Each row below holds a small network's activations on one input, seen along a few directions.
Each table varies a few parts of the input and shows all the possible inputs, shuffled.
A made-up example of a description, with smaller parts first: one of 6 places along a line, together with either a single point or one of 11 places along a line or (one of 3 separate values, together with one of 5 places around a ring).
Shared parts are said once, and a part with two or three values counts as separate values.
In the rows, zero is written as 128.

Other details of the inputs vary at random and push rows far along two fixed directions, the same in every table; ignore that.

Table:
R1: [103 125  89  96  92 160 114  92 117  68  71 160  99 125  88]
R2: [147 136 119 165 134 132 110 155 139 136 150 154 157 107 127]
R3: [124 140 112 159 144 153 128 149 133 122 143 151 159 105 127]
R4: [144  97 168 115 128  90 136 112 125 162 152  67 102 154 147]
R5: [156 102 156 137 124  86 108 119 132 172 147  99 110 151 120]
R6: [150 123 117 148 155 128 112 127 127 143 138 177 141 116 111]
R7: [147 119 108 156 140 141 114 134 128 137 132 184 146 124  96]
R8: [135 152 138 158 159 151 163 166 128 145 140 181 170 134 138]
R9: [ 85 142  94  97  94 165 124 117 126  56  84 127 120 111 118]
R10: [161 111 152  95 143  94 131 113 117 148 152 106 115 144 150]
R11: [137 117 157 136 116  93 121 140 138 157 154  63 127 137 147]
R12: [ 83 124  90  99  96 172 126  93 118  61  69 149 104 122  91]
R13: [156 132 111 143 145 125 112 136 132 134 140 169 150 109 120]
R14: [ 71 162  92 117 123 169 146 129 123 107  60 179 124 130 104]
R15: [108 157 115 182 164 143 150 159 135 188 123 189 162 132 111]
R16: [143 157 132 156 163 154 163 164 126 138 139 192 166 128 144]
R17: [105 139  95 104  81 150 106 120 132  64  86 136 119 113 112]
R18: [130 133 184 123 117 110 164 149 129 162 142  82 128 176 150]
R19: [125 138 109 127 147 153 138 129 124 100 132 157 142 105 142]
R20: [ 97 111 149  87  82 123 134  99 123 101 104  54  79 156 128]
R21: [ 58 126  70  88  14 173  87  88 134  28  16 128  84 142  38]
R22: [139 127 107 123 156 146 129 125 117 110 129 185 141 113 129]
R23: [121 141 110 147 141 144 122 144 133 119 134 147 153 100 129]
R24: [154 123 156 134 135  87 119 138 135 166 164  80 130 130 149]
R25: [106 128  87 100  89 155  99  98 122  67  69 169 104 125  84]
R26: [150 111 154  96 151 102 143 112 117 140 153 100 115 136 165]
R27: [143 117 170 113 150  92 148 116 124 156 168  58 109 132 180]
R28: [134 118 165 122 116  89 124 133 137 156 154  47 119 141 154]
R29: [137 128 107 131 158 150 135 121 117 112 132 179 137 105 132]
R30: [140 129 148 123 138  99 128 132 131 144 155  83 127 119 163]
R31: [151 117 150 147 108  89 108 138 141 164 152  79 125 140 129]
R32: [154 121 118 149 152 136 121 133 126 144 144 176 147 124 110]
R33: [120 107 146  78  82  95 111  80 122 116  98  66  65 155 120]
R34: [138 135 118 146 135 131 116 146 136 125 140 144 151 104 131]
R35: [141 111 175 107 150  95 150 119 122 156 166  60 110 144 170]
R36: [123 134 115 158 144 154 132 135 130 122 139 153 144 109 127]
R37: [157 154 142 149 174 143 167 172 125 149 153 185 177 133 158]
R38: [137 125 119 162 150 147 134 141 127 132 148 162 146 117 127]
R39: [135 122 119 142 148 144 131 128 123 128 137 162 138 120 123]
R40: [141 138 112 165 124 135 103 150 139 133 138 156 149 114 110]
R41: [115 161 113 156 177 144 158 150 126 168 120 191 151 119 134]
R42: [151 125 106 167 127 130 101 146 141 141 134 174 159 119  94]
R43: [154 107 158 106 145  93 133 116 120 162 154  94 116 146 141]
R44: [125 126 188 121 103 100 162 142 130 167 134  63 118 186 144]
R45: [152 111 156 113 126  83 118 126 133 161 150  79 124 143 138]
R46: [129 143 108 131 139 140 120 144 131 106 133 152 152 101 139]
R47: [107 132  86  95  79 150 101 110 130  66  72 152 118 124  87]
R48: [ 97 128 135  87  92 125 133 103 126  92 105  60  94 131 141]
R49: [134 118 111 152 141 143 121 130 128 131 129 174 141 123 106]
R50: [ 54 102 129  34  30 131 122  55 117  54  36  35  38 170  93]
R51: [162 103 169 127 134  77 113 121 129 181 159  85 109 154 135]
R52: [125 134 118 151 161 149 140 135 126 125 146 152 148 102 139]
R53: [123 137 110 166 137 152 124 151 135 123 138 152 159 105 121]
R54: [115 140 111 142 147 152 132 141 130 113 134 144 154 100 132]
R55: [155 142 113 146 144 126 112 148 133 129 148 162 154 105 135]
R56: [137 133 116 139 162 147 142 129 120 118 146 163 139 105 146]
R57: [102 137 172 118 129  93 157 135 130 197 125  70 103 173 145]
R58: [100 140  91 114  79 154 105 115 132  65  81 138 112 108 105]
R59: [104 141 159 121 150 101 162 135 128 191 125  95 117 156 148]
R60: [142 132 112 170 120 134 105 152 142 131 138 155 154 109 115]
R61: [132 126 108 127 151 145 128 118 119 113 124 175 132 112 124]
R62: [133 109 167 129 123  96 139 120 132 158 156  52 108 146 153]
R63: [129 134 110 122 150 155 140 128 118  98 132 166 138 109 140]
R64: [154 128 147 128 128  92 117 130 133 151 155  90 121 126 150]
R65: [102 101 152  77  79 110 126  88 122 113  98  53  71 166 117]
Each input here is: one of 5 places along a line, together with either one of 2 separate values or one of 11 places around a ring.
Question: Changing only the place on the line of 5 turns R28 into R11. The same change can be made to R21. Which row results?
Answer: R42
Question: Changing only the place on the line of 5 turns R24 into R64. The same change can be made to R45. Which row results?
Answer: R13
Question: Change only the place on the line of 5 in R38. List by row number the other rows that result.
Answer: R20, R35, R56, R63
Question: List by row number the other rows that have the place on the line of 5 in common with R14.
Answer: R9, R10, R17, R19, R22, R25, R26, R37, R46, R47, R55, R63
Question: Change only the place on the line of 5 in R62. List by row number the other rows that result.
Answer: R19, R27, R36, R52

Table:
R66: [218  98 131 171 164  82  74 143 139 166 211 139 162  92 139]
R67: [175 125 157 152 190  96 142 149 126 198 185 143 155 131 157]
R68: [107 118 132  95 102 122 127 102 123 114 102  95  95 144 120]
R69: [114 115 140  78 107 120 139  99 118 103 109  83  93 145 141]
R70: [100 153  68 132 129 199 129 126 121  53  86 220 146  92 102]
R71: [110 136 106 139 117 153 126 130 128 117  96 171 132 132  95]
R72: [156 130 166 158 161  95 141 159 135 197 174 111 151 141 154]
R73: [128 110 172  90 111  83 139 106 124 159 130  50  88 168 144]
R74: [ 84 129 132  98  72 133 130 112 132  91  90  64  96 143 123]
R75: [158 132 151 170 165 109 140 160 134 193 168 144 156 137 140]
R76: [144 149  95 159 183 171 139 151 122 109 146 224 175  86 138]
R77: [150  89 122 101  65  93  62  92 136  92 123  68  91 124 101]
R78: [124 127 155 121 120 108 138 134 133 143 144  69 122 138 153]
R79: [ 79 152  77 146  90 186 117 135 133  79  64 192 138 120  70]
R80: [125 142 104 157 139 155 128 143 129 132 114 195 151 124 100]
R81: [183 108 186 128 191  67 147 133 123 205 208  78 131 135 192]
R82: [157 136 108 175 194 146 131 154 126 154 162 216 176  98 131]
R83: [ 92 151  94 140 102 165 125 136 134  95  88 159 136 117 100]
R84: [ 99 128 131  90  94 135 135 108 124  90 101  84 102 136 131]
R85: [ 95 109 143  65  79 111 128  80 120  97  91  46  65 153 129]
R86: [128 122 158 102 125 107 143 121 126 131 142  68 113 138 161]
R87: [115 128 138 133 107 124 131 130 132 142 113 113 118 150 114]
R88: [115 132 104 111 129 156 133 116 119  89 106 161 125 117 122]
R89: [116 151 101 161 135 158 130 152 135 122 118 178 157 110 115]
Question: What do these inputs look like to the network?
Answer: one of 2 separate values, together with either a single point or one of 11 places around a ring
Question: Changing only the choice among 2 separate values turns R67 into R73. The same change can be made to R70. Which row results?
Answer: R76

Table:
R90: [116 133 103 150 113 150 114 133 133 116 106 164 135 123  94]
R91: [110 134 104 124 124 157 131 120 122 105  96 175 127 129 102]
R92: [139 142 120 148 155 149 141 150 127 128 141 175 160 116 134]
R93: [107 114 140 104  66 111 112 109 133 119  94  70  91 160 102]
R94: [114 142 110 130 134 158 139 135 125 100 117 157 142 114 130]
R95: [111 117 142 112  93 110 120 114 132 129 115  70 100 145 123]
R96: [135 134 107 157 130 140 112 141 134 127 129 165 147 112 110]
R97: [125 122  92 130 121 148 102 112 126  94 112 163 126 104 101]
R98: [120 109 131  90  80 112 107  95 126  98 104  78  87 141 116]
R99: [125 121 152 103 142 110 148 114 120 144 135  92 108 141 153]
R100: [146 130 180 140 159  93 160 152 129 201 165  97 138 160 161]
R101: [135 110 138 101 108 104 111 106 127 116 132  78 102 128 136]
R102: [106 136 102 124 131 161 136 118 120 104  96 177 125 124 107]
R103: [143 126 163 119 150 107 153 134 124 155 158  94 128 140 167]
R104: [150 103 145 112 122  94 112 108 126 144 142  92 105 139 131]
R105: [158 128 111 157 151 137 112 142 131 124 156 171 158 100 127]
R106: [ 95 151 116 141 137 161 153 141 127 125 106 160 139 128 122]
R107: [111 112 126  90  70 120 104  98 130  82 102  67  91 133 118]
R108: [164 124 110 154 146 130 104 140 131 129 151 177 155 106 118]
R109: [129 124 153 104 135 109 145 121 123 139 138  90 114 141 156]
R110: [145 127 166 119 160 104 157 137 124 157 170  86 133 133 180]
R111: [138 127  99 140 112 147 102 131 132  94 121 163 142 108 104]
R112: [132 119  97 132 122 140  99 115 128 103 118 160 128 108 101]
R113: [126 116 141 113  85 104 109 118 135 128 116  77 105 147 117]
R114: [124 150 120 156 159 147 147 154 130 144 136 169 159 117 136]
R115: [105 136  99 123 131 161 133 119 121 100  98 172 128 118 109]
R116: [115 139 105 126 125 159 133 129 124 100 102 174 135 124 111]
R117: [136 140 119 143 163 146 143 140 123 132 137 179 150 116 136]
R118: [117 134  96 145 109 148 105 132 135 102 109 155 137 109 100]
R119: [123 108 132  91  85 109 104  98 128 100 112  72  92 135 122]
R120: [133 149 132 170 178 143 158 162 128 171 148 182 165 127 137]
R121: [129 133 169 132 153 103 160 144 128 182 152  93 131 152 160]
R122: [109 152 114 147 149 156 149 147 128 128 122 165 150 116 132]
R123: [124 125 154 100 135 111 149 118 121 135 136  85 111 140 160]
R124: [165 132 180 149 178  86 157 161 131 210 187 104 152 147 175]
R125: [145 136 110 166 153 136 115 149 135 138 151 166 160  99 127]
R126: [114 103 126  83  64 113  98  87 126  94  87  79  77 151  96]
R127: [117 113 132  93  84 117 110 101 129  90 114  65  95 129 129]
R128: [172 133 186 155 197  82 165 164 129 223 202 105 156 142 189]
R129: [113 133  99 148 110 150 110 133 134 110 106 158 136 117  95]
Question: Changing only one part turns R125 into R127. The same change can be made to R114. Which row results?
Answer: R94
Question: Changing only one part turns R100 into R116. The same change can be made to R93. Which row results?
Answer: R108
Question: What do these inputs look like to the network?
Answer: one of 2 separate values, together with one of 4 places along a line, together with one of 5 places along a line
Question: Change only the choice among 2 separate values in R96. List by row number the other rows that result.
Answer: R128
Question: Change only the place on the line of 4 in R90. List by row number the other rows that result.
Answer: R93, R95, R129
Question: Change only the place on the line of 4 in R106. List by row number the other rows that result.
Answer: R100, R120, R121
